Questions about the row below.
1) Give the 3rd entry.
2) Give the entry just right of 154.
3) Give the 3rd smallest entry.
[154 122 148 152]
1) 148
2) 122
3) 152

Read these off the table that follows. Counting starts at 0.
1) Which number is the bottom-right entry?
2) Which number is the entry in row 0 and column 2?
3) Which number is the entry directly above 129?
4) Which number is the entry just right of the largest entry?
5) Which number is the entry in row 1 and column 0?
6) Which number is the entry just left of the largest entry?
7) Which number is the entry at row 1, column 1?
8) Which number is the entry in the bottom-left corner?
[[138 121 126 119 148 146 127 142 118 144 127 133 134 118 130]
 [122 146 123 124 148 142 113 133 121 119 132 130 132 136 134]
 [136 125 124 123 157 124 140 124 140 127 142 126 129 135 128]]
1) 128
2) 126
3) 132
4) 124
5) 122
6) 123
7) 146
8) 136

132  127  111  104  131  111  119
115  129  116  108  142  110  128
124  122  118  109  138  112  130
134  121  147  144  120  124  140
134  130  111  103  135  113  123
The last entry in the row that holds the smallest entry: 123
The entry just left of 122 is 124
What is the maximum?
Answer: 147
What is the entry directly above 108?
Answer: 104
What is the entry directly above 128?
Answer: 119
The second largest entry: 144
What is the 1st entry, reading row by row?
Answer: 132
What is the 2nd entry on the main diagonal?
Answer: 129
What is the entry directly below the largest entry?
Answer: 111
What is the largest entry in the last row?
Answer: 135

Questions about the grid below.
1) Find the entry just left of the largest entry.
2) Find the smallest entry.
[[122, 117, 122, 118, 137, 124, 122, 129, 124, 120], [132, 132, 116, 125, 128, 130, 126, 131, 127, 125], [124, 111, 121, 116, 140, 121, 123, 129, 128, 119], [131, 155, 122, 130, 116, 144, 127, 133, 118, 127], [129, 145, 130, 135, 119, 136, 129, 130, 123, 130], [119, 129, 131, 135, 132, 127, 120, 130, 121, 127], [133, 133, 143, 143, 121, 128, 137, 124, 137, 141], [120, 131, 122, 124, 131, 132, 120, 134, 117, 118], [118, 133, 120, 124, 132, 133, 117, 136, 115, 117]]
1) 131
2) 111

Read these off the row that follows.
1) Which number is the entry just left of 113?
2) Which number is the entry just right of 122?
[136 151 122 119 108 131 120 104 121 135 128 129 113]
1) 129
2) 119

Questions about the row below.
1) The 3rd entry?
2) The fourth entry?
3) The 2nd entry from the left?
4) The 2nd entry from the right?
[136 154 128 115 130 131 151 135 136 134 130 131 126 132]
1) 128
2) 115
3) 154
4) 126

A =
[[120 131 121 128 130 129 127 118 119]
 [122 123 156 128 123 129 130 116 126]
 [113 127 132 127 115 133 103 133 118]
 [136 127 136 122 123 133 140 123 127]]
Indices start at 0.
Find the entry in the top-left corner.
120
Find the bottom entry of the column that holds the largest entry.
136
The top-right entry -> 119
Find the entry in the bottom-right corner.
127
Find the bottom-left entry.
136
Find the smallest entry.
103
The entry in row 0 and column 2: 121
Find the entry in row 1 and column 0.
122
Find the entry at row 0, column 1.
131
Find the entry directly below 121.
156
The entry just right of 103 is 133
The entry directly below the smallest entry: 140
The entry just left of 115 is 127

Read these off the table that follows.
1) Report the last entry, reading row by row.
2) Report the fourth entry in reading order.
3) Report the 3rd entry in reading order.
4) Report the 1st entry, reading row by row.
5) Report the largest entry in the last row.
6) Report the largest entry in the first column.
7) Report the bottom-left entry.
8) Report the entry just right of the smallest entry.
[[110 114 121 145 111 111 113 105 111 145 106 117 134]
 [124 119 132 125 119 124 120 119 126 133 121 115 129]
 [131 129 137 128 121 129 130 128 132 130 130 123 133]
 [120 120 132 125 117 125 117 117 124 138 119 116 129]
 [118 120 120 138 120 117 121 116 118 132 116 122 130]
 [128 128 128 128 127 127 128 128 128 127 128 127 128]
 [128 127 129 126 127 127 128 128 128 127 128 125 127]
 [128 125 130 125 127 128 129 128 130 125 129 123 126]
 [141 135 139 116 121 127 130 135 136 121 139 121 135]
 [133 128 131 117 134 133 133 136 134 122 135 126 122]
 [121 123 124 130 114 114 116 115 117 135 117 118 134]
 [132 133 125 126 131 128 132 133 129 121 133 134 127]]
1) 127
2) 145
3) 121
4) 110
5) 134
6) 141
7) 132
8) 111
